A small network was shown many inputs. Here are its activations along a few directions, one row for each input.
Each table varies a few parts of the input and shows all the possible inputs, shuffled.
Descriptions start from the smaller parts, as in this example, which fits no table here: ring(5) and (point or (values(2) and line(4)) or ring(11)).
Shared parts are said once, and a part with two or three values counts as separate values.
In the rows, zero is written as 128.

Other details of the inputs shift rows strongly along two fixed directions, in all tables alike. That doesn't count.

Rows:
x1: [114 120 139 127 148 127 140 135 120 121 141 139 141 121]
x2: [114 123 142 120 138 129 135 126 133 142 137 137 122 121]
x3: [118 127 144 117 127 133 125 126 124 148 123 134 119 127]
x4: [121 128 147 117 120 132 122 129 122 145 123 130 125 131]
x5: [110 123 138 120 141 128 137 127 132 134 146 140 126 128]
x6: [122 124 129 120 135 129 134 139 134 132 118 127 138 123]
x7: [120 122 130 125 141 130 141 139 137 125 126 128 140 123]
x8: [124 120 137 124 138 123 132 136 125 138 122 132 137 120]
x9: [127 129 140 118 117 130 125 126 122 143 123 121 137 144]
x10: [121 128 132 114 117 134 125 133 137 142 119 121 129 139]
x11: [116 121 127 123 146 130 143 140 136 117 136 132 144 130]
x12: [128 132 134 120 122 133 128 136 121 127 114 115 152 138]
x13: [117 117 133 128 148 125 142 136 126 122 140 137 144 128]
x14: [122 126 131 121 131 134 131 137 129 132 113 124 139 128]
x15: [118 121 142 127 144 127 138 134 121 129 131 136 137 113]
x16: [115 123 128 117 133 132 137 131 150 137 132 129 125 132]
x17: [154 144 111 166 140 109 100 129 111 110 133 107  92 121]
x18: [116 119 135 121 137 126 136 128 139 143 136 135 125 128]
x19: [154 148 120 163 134 110  95 130 102 108 133 105  94 120]
x20: [118 127 129 114 123 136 128 130 141 144 119 125 123 136]
x21: [125 128 134 121 124 132 127 139 126 130 113 120 143 132]
x22: [123 116 129 127 140 138 136 130 137 119 129 127 149 122]
x23: [130 129 141 124 124 128 126 132 112 131 117 120 152 137]
x24: [112 123 126 116 138 132 139 132 149 129 141 132 129 138]
x25: [155 146 103 164 136 102  96 122 127 120 147 107  69 122]
x26: [118 117 128 120 133 140 132 122 149 132 134 127 134 130]
x27: [120 123 138 118 126 131 126 127 131 149 122 131 122 134]
x28: [155 142  95 161 132 117  93 116 137 110 145 100  80 124]
x29: [125 121 130 123 130 142 126 128 128 126 116 122 147 127]
x30: [117 125 142 115 131 127 128 127 130 150 129 136 118 121]
x31: [150 130  67 118  48 105 196  71 131  73 121 220 118 118]
x32: [126 118 129 122 134 137 129 130 134 126 121 125 146 121]
x33: [133 127 133 122 120 141 124 128 120 120 117 112 160 137]
x34: [125 123 131 116 116 143 121 125 136 136 122 118 138 137]
x35: [125 132 146 116 118 133 123 125 116 141 124 124 133 138]
x36: [152 147 117 165 141 111  99 128 104 109 133 110  88 115]
x37: [158 155 102 157 122 115  95 125 123 110 138  90  89 139]
x38: [155 144  98 162 130 124  91 116 131 110 139  97  82 128]
x39: [156 146 114 166 134 108  96 132 109 109 133 102  97 126]
x40: [121 118 137 128 144 125 140 135 127 130 130 134 141 120]
x41: [130 133 134 141 136 143 136 145 129 141 135 142 151 121]
x42: [112 119 133 121 141 127 138 128 138 135 145 138 129 135]
x43: [154 138  66 112  33  93 195  77 129  92 100 221 102 112]
x44: [127 131 147 123 125 130 125 131 105 130 117 123 148 131]
x45: [125 135 134 134 128 146 133 136 142 155 142 143 134 129]
x46: [120 116 127 126 144 138 138 131 136 111 139 131 152 129]
x47: [128 123 133 122 122 140 123 131 126 124 116 118 152 131]
x48: [130 127 131 115 113 143 122 122 130 132 123 112 147 143]
x49: [121 123 143 123 138 126 131 134 118 138 123 134 133 114]
x50: [123 125 140 118 119 129 124 130 128 146 123 127 128 138]
Each input here is: values(2) and (point or (line(4) and line(6))).
Changing only the values(2) part turns x36 into x3. The same change can be made to x41. Which row results?
Answer: x45
Changing only the values(2) part turns x47 into x34. The same change can be made to x49. Which row results?
Answer: x30
A walk changes only the line(4) part. It starts at x19 and steps to x39. List the rest of the walk in order.
Answer: x21, x47
Which other rows does x11 become when the values(2) part takes its other values? List them by row number.
Answer: x24
A walk changes only the line(6) part. It starts at x37 and steps to x10. List the rest of the walk in order.
Answer: x20, x43, x16, x24

Rows:
x51: [168 135  80 144  75 103 171 105 115  78 114 189 132 104]
x52: [143 152 135 159 143 123  91 153  99 128 117  95 116 127]
x53: [ 95 105 149  97 135 144 159 134 134 138 128 143 160 132]
x54: [128 123 126 125 132 135 113 126 137 134 118 102 133 133]
x55: [ 97 107 146  87 123 149 146 130 137 145 123 144 154 136]
x56: [124 133 129 135 149 122 134 129 135 123 145 127 109 125]
x57: [111 123 155  89 113 136 144 143 116 143  93 133 175 148]
x58: [148 150 114 152 120 143 112 128 129 142 149 114 129 150]
x59: [100  98 149 104 144 139 156 137 129 139 131 153 168 128]
x60: [143 139 123 159 157 134 100 149 132 113 141  80 120 124]
x61: [128 130 160 127 134 131 111 127 103 153 122 120 127 118]
x62: [109 117 170 104 120 145 145 140 102 161  96 152 163 119]
x63: [129 119 128 121 124 143 122 135 143 142 109 110 141 132]
x64: [132 130 135 163 190 120  98 147 131 128 163  97 102 125]
x65: [142 137 131 137 136 112  89 135 115 121 132  73 108 151]
x66: [151 140  81 128  64 110 160  85 117  77 114 185 109 119]
x67: [145 131 119 154 152 120 114 133 121 106 140 112 134 119]
x68: [123 137 121 129 131 123 122 130 141 137 143 133  98 123]
x69: [113 126 142 112 144 139 125 131 143 145 136 127 120 133]
x70: [111 122 140 126 147 137 130 133 130 118 133 118 147 132]
x71: [115 115 136 117 133 138 118 126 138 136 118 114 136 139]
x72: [138 132 136 122 110 110 115 113 109 132 126 115 118 128]
x73: [ 96 109 145  91 121 134 150 131 153 172 116 150 140 129]
x74: [142 141 109 135 121 130 114 118 127 108 129 117 119 125]
x75: [125 132 150 127 113 151 112 132 145 161 137 123 129 147]
x76: [152 128  77 126  63 100 163  85 123  96 109 181  96 121]
x77: [126 129 131 133 146 134 126 133 130 118 132 107 143 126]
x78: [131 123 125 145 147 121 126 130 121 106 139 130 138 124]
x79: [170 157  90 187 155  97  70 120 133 108 154  79  35 127]
x80: [148 136  83 143  86  88 179 100 121  98 134 207 102 101]
x81: [105 125 140 124 152 129 138 142 144 147 145 129 123 122]
x82: [112 116 142  94 115 157 145 136 142 143 109 136 171 130]
What do these inputs look like to the network?
Answer: values(2) or ring(6) or (line(4) and line(6))
A walk changes only the ring(6) part. It starts at x62 and steps to x61. List the rest of the walk in order.
Answer: x72, x65, x57, x52
Which other rows does x68 become when the line(6) part takes its other values? List them by row number.
Answer: x55, x66, x69, x74, x82

Rows:
x83: [135 135 122 127 112 132 130 128 121 119 115 126 137 133]
x84: [125 129 124 122 119 127 131 120 138 139 128 137 114 127]
x85: [126 126 121 124 128 125 137 126 131 114 131 132 133 127]
x86: [127 128 119 124 123 130 137 123 139 121 133 134 128 130]
x87: [126 125 122 134 135 127 138 129 134 128 138 145 125 121]
x88: [126 124 129 123 128 117 135 124 122 126 121 134 122 122]
x89: [126 126 127 129 135 122 140 128 122 116 130 137 133 120]
x90: [126 124 129 127 131 120 136 123 120 120 128 136 128 124]
x91: [135 134 128 126 114 134 116 127 120 127 115 115 133 141]
x92: [124 127 128 128 126 126 135 124 129 135 135 145 117 126]
x93: [125 127 132 126 127 118 135 127 123 131 125 141 118 120]
x94: [ 47  85 227  75 223 196  89 189 170 220 142  47 201 165]
x95: [130 129 136 124 121 136 126 130 118 126 117 122 144 126]
x96: [137 137 128 130 112 127 133 128 118 128 122 133 137 128]
x97: [130 127 142 121 120 137 116 127 115 133 115 116 141 133]
x98: [127 121 124 131 138 122 141 127 126 116 131 140 136 119]
x99: [126 124 126 133 137 122 142 131 127 121 134 147 132 118]
x100: [127 125 118 130 130 131 137 124 142 128 137 141 127 124]
x101: [175 172 104 234 218 100  20 158 116  94 192  19  29 120]
x102: [125 128 123 125 121 130 133 118 138 135 136 140 119 130]
x103: [134 130 122 132 122 134 126 131 127 121 118 121 140 132]
x104: [126 130 121 127 125 131 137 123 139 129 136 140 124 125]
x105: [139 136 131 128 106 126 127 123 115 134 120 132 133 135]
x106: [125 130 125 131 129 126 140 128 130 128 136 146 122 121]
x107: [138 136 131 124 107 123 123 125 118 139 115 128 126 132]
x108: [124 127 132 130 130 120 136 127 122 126 132 143 124 123]
x109: [128 123 116 127 126 131 138 124 143 120 133 136 131 129]
x110: [134 134 125 119 105 128 123 124 122 131 107 124 128 137]
x111: [125 124 123 118 121 121 132 122 131 124 122 129 123 129]
x112: [135 127 126 132 121 132 127 126 120 119 118 126 140 123]
x113: [125 123 122 121 124 124 133 121 130 119 129 130 129 132]
x114: [127 121 117 127 130 126 139 125 135 113 132 135 135 126]
x115: [135 131 131 119 106 127 123 121 116 130 108 128 128 127]
x116: [137 131 125 135 118 128 132 129 122 128 123 133 140 127]
x117: [126 126 122 118 116 126 132 120 139 131 124 130 118 132]
x118: [124 128 129 125 123 124 133 125 130 139 128 141 112 123]
Changing only one part turns x114 into x113. The same change can be made to x100. Which row results?
Answer: x102
What do these inputs look like to the network?
Answer: line(4) and (values(3) or ring(6))
Which other rows agree with x101 in the line(4) part? List them by row number.
Answer: x83, x85, x86, x89, x95, x96, x104, x106
Which other rows agree with x115 in the line(4) part? List them by row number.
Answer: x84, x88, x93, x107, x110, x111, x117, x118
Which other rows does x103 become when the values(3) part takes its other values? List them by row number.
Answer: x112, x116
